These are the activations of a small network on made-up records, seen along a few directions, one row for each record.
After each row come some of the record's fields: Batoz, Fesu, Kuno, Gevu, Fomel, Rufo, Mifes.
Not every record has every field; a missing one is left out.
Other fields move the rows too, some of them a lot.
In the rows, 500 means zero.
Random noise pushes rows far along 3 fixed directions. That doesn't count. These rows show it; they differ only by the noise:
[466 460 494 443 462 409 609 436 423 484 516 495 455 480 539 699 594 475
 449 519 493 517 472]
[592 507 354 405 151 390 499 193 210 301 516 462 683 522 363 543 386 417
 492 675 271 600 440]
[422 569 613 426 438 445 631 455 531 405 450 464 500 504 633 396 458 449
 476 553 332 657 410]
[508 475 423 425 354 370 608 298 265 438 487 450 497 482 458 740 575 457
 460 581 447 527 425]
[406 591 657 427 448 470 623 498 607 388 449 476 516 513 672 290 412 445
 482 549 293 693 415]

[564 537 378 524 384 497 451 323 170 534 385 330 508 533 370 559 533 510
 533 559 500 427 417] -> Batoz=j3 Fesu=g2 Kuno=u1 Gevu=m2 Fomel=f1 Rufo=n1 Mifes=z3
[556 409 360 457 393 436 434 471 469 471 661 578 591 518 384 696 511 457
 483 536 519 465 592] -> Batoz=j4 Fesu=g1 Kuno=u1 Gevu=m1 Fomel=f1 Mifes=z3
[479 459 547 569 659 584 474 606 522 652 409 447 329 539 611 595 639 594
 464 412 687 347 540] -> Batoz=j3 Fesu=g2 Gevu=m2 Fomel=f2 Rufo=n1
[692 284 394 670 617 665 280 579 428 604 617 597 533 453 348 645 549 612
 553 382 730 168 717] -> Batoz=j2 Fesu=g2 Gevu=m2 Fomel=f1 Rufo=n2
[564 523 419 573 508 554 410 466 330 582 442 406 490 518 370 485 513 553
 541 477 584 395 485] -> Batoz=j6 Fesu=g2 Kuno=u1 Gevu=m2 Fomel=f1 Rufo=n2 Mifes=z3
[404 554 619 425 538 445 614 547 657 436 486 515 507 452 618 386 462 445
 475 506 385 653 428] -> Batoz=j3 Fesu=g1 Kuno=u4 Gevu=m1 Fomel=f2 Mifes=z1
[483 533 502 459 431 491 462 534 633 435 587 583 599 523 486 399 384 470
 482 522 429 588 529] -> Batoz=j7 Fesu=g1 Gevu=m1 Fomel=f2
[531 475 490 495 440 497 482 441 464 432 541 523 581 484 469 486 432 485
 532 531 440 504 488] -> Batoz=j4 Fesu=g2 Gevu=m1 Fomel=f1 Rufo=n2
[470 537 448 465 476 400 611 371 389 499 480 492 470 457 427 650 586 446
 522 543 506 540 392] -> Batoz=j7 Fesu=g2 Gevu=m1 Fomel=f1 Rufo=n1
[471 374 475 500 646 488 494 682 664 604 696 632 484 461 488 735 620 496
 452 385 652 411 640] -> Batoz=j7 Fesu=g1 Kuno=u1 Gevu=m1 Fomel=f1 Mifes=z3
[443 418 509 490 613 497 480 720 766 570 688 676 472 495 550 637 555 519
 432 409 631 464 648] -> Batoz=j2 Fesu=g1 Gevu=m1 Fomel=f1
[600 400 337 443 222 512 333 437 405 427 596 546 587 638 487 598 441 534
 412 572 451 438 677] -> Batoz=j6 Fesu=g1 Gevu=m2 Fomel=f1
[653 438 369 620 533 589 299 485 467 534 558 595 622 464 245 450 431 515
 594 457 606 361 571] -> Batoz=j7 Fesu=g2 Gevu=m1 Fomel=f1 Rufo=n2
[619 467 393 616 572 583 325 585 602 514 620 643 667 437 250 330 383 475
 618 448 547 454 579] -> Batoz=j1 Fesu=g2 Kuno=u1 Gevu=m1 Fomel=f1 Rufo=n2 Mifes=z3
[455 425 586 528 675 500 595 600 611 546 558 574 449 408 568 578 598 479
 520 412 556 466 514] -> Batoz=j5 Fesu=g2 Gevu=m1 Fomel=f1 Rufo=n2
[422 485 623 542 749 516 611 583 510 640 372 411 298 428 639 600 705 525
 494 411 637 407 455] -> Batoz=j5 Fesu=g2 Kuno=u4 Gevu=m2 Fomel=f1 Rufo=n1 Mifes=z1
[330 580 689 488 716 455 729 590 672 547 432 502 360 422 662 470 606 455
 539 444 509 608 350] -> Batoz=j3 Fesu=g2 Gevu=m1 Fomel=f1 Rufo=n2
[533 451 428 513 497 511 425 552 601 485 651 641 597 488 415 522 460 485
 515 483 525 473 580] -> Batoz=j6 Fesu=g2 Gevu=m1 Fomel=f1 Rufo=n2
[562 353 348 482 443 467 387 528 529 516 687 638 565 509 388 760 524 498
 470 487 617 395 646] -> Batoz=j4 Fesu=g1 Gevu=m1 Fomel=f2
[491 615 622 485 384 549 528 380 418 387 325 358 509 563 634 208 374 493
 554 598 293 600 390] -> Batoz=j4 Fesu=g2 Gevu=m2 Fomel=f1 Rufo=n2
[539 361 327 441 457 371 499 476 457 491 685 621 557 423 368 839 602 443
 451 509 571 449 589] -> Batoz=j1 Fesu=g1 Kuno=u4 Gevu=m1 Fomel=f1 Mifes=z1
[415 535 633 440 537 422 694 441 464 433 428 433 462 404 621 478 526 450
 493 512 381 610 375] -> Batoz=j5 Fesu=g1 Kuno=u4 Gevu=m2 Fomel=f1 Mifes=z1
[603 505 430 621 577 542 428 408 353 538 450 494 557 412 265 468 473 513
 610 469 594 403 429] -> Batoz=j5 Fesu=g2 Gevu=m1 Fomel=f1 Rufo=n2
[396 504 698 570 759 596 575 657 591 653 351 404 263 506 750 504 641 598
 485 390 644 398 472] -> Batoz=j4 Fesu=g2 Gevu=m2 Fomel=f1 Rufo=n1
[438 538 604 508 598 468 667 462 436 535 374 422 363 448 587 554 613 508
 502 481 516 523 382] -> Batoz=j5 Fesu=g2 Gevu=m2 Fomel=f1 Rufo=n2
[447 540 512 452 528 436 524 539 621 470 577 548 558 461 465 483 465 432
 522 519 473 583 473] -> Batoz=j4 Fesu=g1 Kuno=u5 Gevu=m1 Fomel=f1 Mifes=z2
[423 517 621 470 478 542 553 617 607 506 447 457 382 613 760 414 515 549
 413 490 441 559 551] -> Batoz=j1 Fesu=g1 Kuno=u3 Gevu=m2 Fomel=f1 Mifes=z3
[572 447 590 627 680 641 426 605 643 504 538 594 576 410 463 289 420 517
 615 414 514 425 547] -> Batoz=j2 Fesu=g2 Gevu=m1 Fomel=f1 Rufo=n2
[495 473 487 434 394 452 523 465 528 414 572 557 566 509 529 517 453 460
 466 542 394 573 532] -> Batoz=j2 Fesu=g1 Gevu=m1 Fomel=f1
[490 530 602 553 598 595 474 625 720 465 545 599 574 469 542 236 383 507
 553 455 435 549 512] -> Batoz=j6 Fesu=g2 Gevu=m1 Fomel=f1 Rufo=n2
[641 346 276 516 362 452 425 335 235 477 612 554 598 473 286 820 563 504
 496 531 572 346 559] -> Batoz=j3 Fesu=g2 Gevu=m1 Fomel=f1 Rufo=n2
[416 557 600 476 552 507 553 566 557 554 411 402 374 570 649 474 554 513
 482 495 517 530 476] -> Batoz=j4 Fesu=g1 Kuno=u1 Gevu=m2 Fomel=f1 Mifes=z3
[530 514 486 510 493 498 498 401 345 511 395 383 461 496 486 510 539 499
 541 535 503 452 447] -> Batoz=j4 Fesu=g2 Kuno=u5 Gevu=m2 Fomel=f1 Rufo=n2 Mifes=z2
[488 525 533 500 534 536 452 598 630 505 524 544 501 500 532 405 465 520
 481 485 508 509 563] -> Batoz=j2 Fesu=g2 Kuno=u4 Gevu=m2 Fomel=f1 Rufo=n2 Mifes=z1

Which values does each new row have?
[482 430 521 492 495 567 409 670 663 547 559 560 445 601 643 521 514 565
 414 447 575 438 658] -> Batoz=j3 Fesu=g1 Gevu=m2 Fomel=f2
[623 380 320 476 257 531 298 489 446 445 628 581 606 611 443 585 422 541
 418 549 491 422 708] -> Batoz=j1 Fesu=g1 Gevu=m2 Fomel=f2
[431 510 529 513 641 468 583 577 598 574 538 558 419 450 515 603 596 504
 493 446 604 494 477] -> Batoz=j2 Fesu=g2 Gevu=m1 Fomel=f1 Rufo=n2
[498 561 676 580 636 582 576 480 520 453 373 448 513 418 557 225 435 492
 622 479 401 538 359] -> Batoz=j3 Fesu=g2 Gevu=m1 Fomel=f1 Rufo=n2
[636 456 438 560 389 592 385 374 317 430 472 468 603 514 425 403 403 541
 552 536 431 412 534] -> Batoz=j6 Fesu=g2 Gevu=m2 Fomel=f1 Rufo=n2
[461 483 497 439 435 470 502 553 625 446 610 597 553 530 555 506 452 486
 448 509 441 566 554] -> Batoz=j6 Fesu=g1 Gevu=m1 Fomel=f1
[590 510 477 562 533 512 505 382 382 452 495 482 618 398 314 406 439 440
 632 517 432 505 426] -> Batoz=j2 Fesu=g2 Kuno=u1 Gevu=m1 Fomel=f1 Rufo=n2 Mifes=z3
[536 551 384 492 396 397 590 225 182 468 396 409 494 466 342 664 559 484
 538 592 493 505 326] -> Batoz=j6 Fesu=g2 Gevu=m1 Fomel=f1 Rufo=n2
[377 524 623 450 602 465 611 619 693 535 508 538 395 509 664 532 568 493
 442 456 523 569 491] -> Batoz=j7 Fesu=g1 Gevu=m1 Fomel=f1
[485 561 650 586 676 540 632 458 448 509 337 416 421 399 545 368 530 517
 596 475 483 509 330] -> Batoz=j1 Fesu=g2 Gevu=m1 Fomel=f1 Rufo=n2
[478 455 473 451 438 447 533 525 543 459 599 577 525 501 534 598 503 491
 439 510 468 540 543] -> Batoz=j1 Fesu=g1 Gevu=m1 Fomel=f1
[578 431 338 477 367 485 344 522 583 443 718 674 680 517 329 555 382 477
 478 524 506 493 647] -> Batoz=j2 Fesu=g1 Gevu=m1 Fomel=f2
[571 429 444 557 498 548 456 414 294 555 434 428 451 502 478 637 574 568
 489 488 578 345 529] -> Batoz=j2 Fesu=g2 Gevu=m2 Fomel=f1 Rufo=n1
[378 696 712 565 748 507 695 471 481 591 213 334 302 430 582 338 565 534
 563 453 550 572 222] -> Batoz=j7 Fesu=g2 Gevu=m1 Fomel=f1 Rufo=n2
[468 530 486 438 431 429 550 436 493 463 504 505 506 513 497 556 494 467
 470 543 463 571 460] -> Batoz=j7 Fesu=g1 Gevu=m1 Fomel=f2
[561 423 407 461 319 471 470 377 285 474 487 446 478 569 510 696 555 529
 427 555 496 426 562] -> Batoz=j5 Fesu=g1 Gevu=m2 Fomel=f1
[473 534 546 457 426 440 644 353 265 469 373 331 420 505 583 575 570 497
 469 551 417 538 399] -> Batoz=j5 Fesu=g1 Kuno=u1 Gevu=m2 Fomel=f1 Mifes=z3
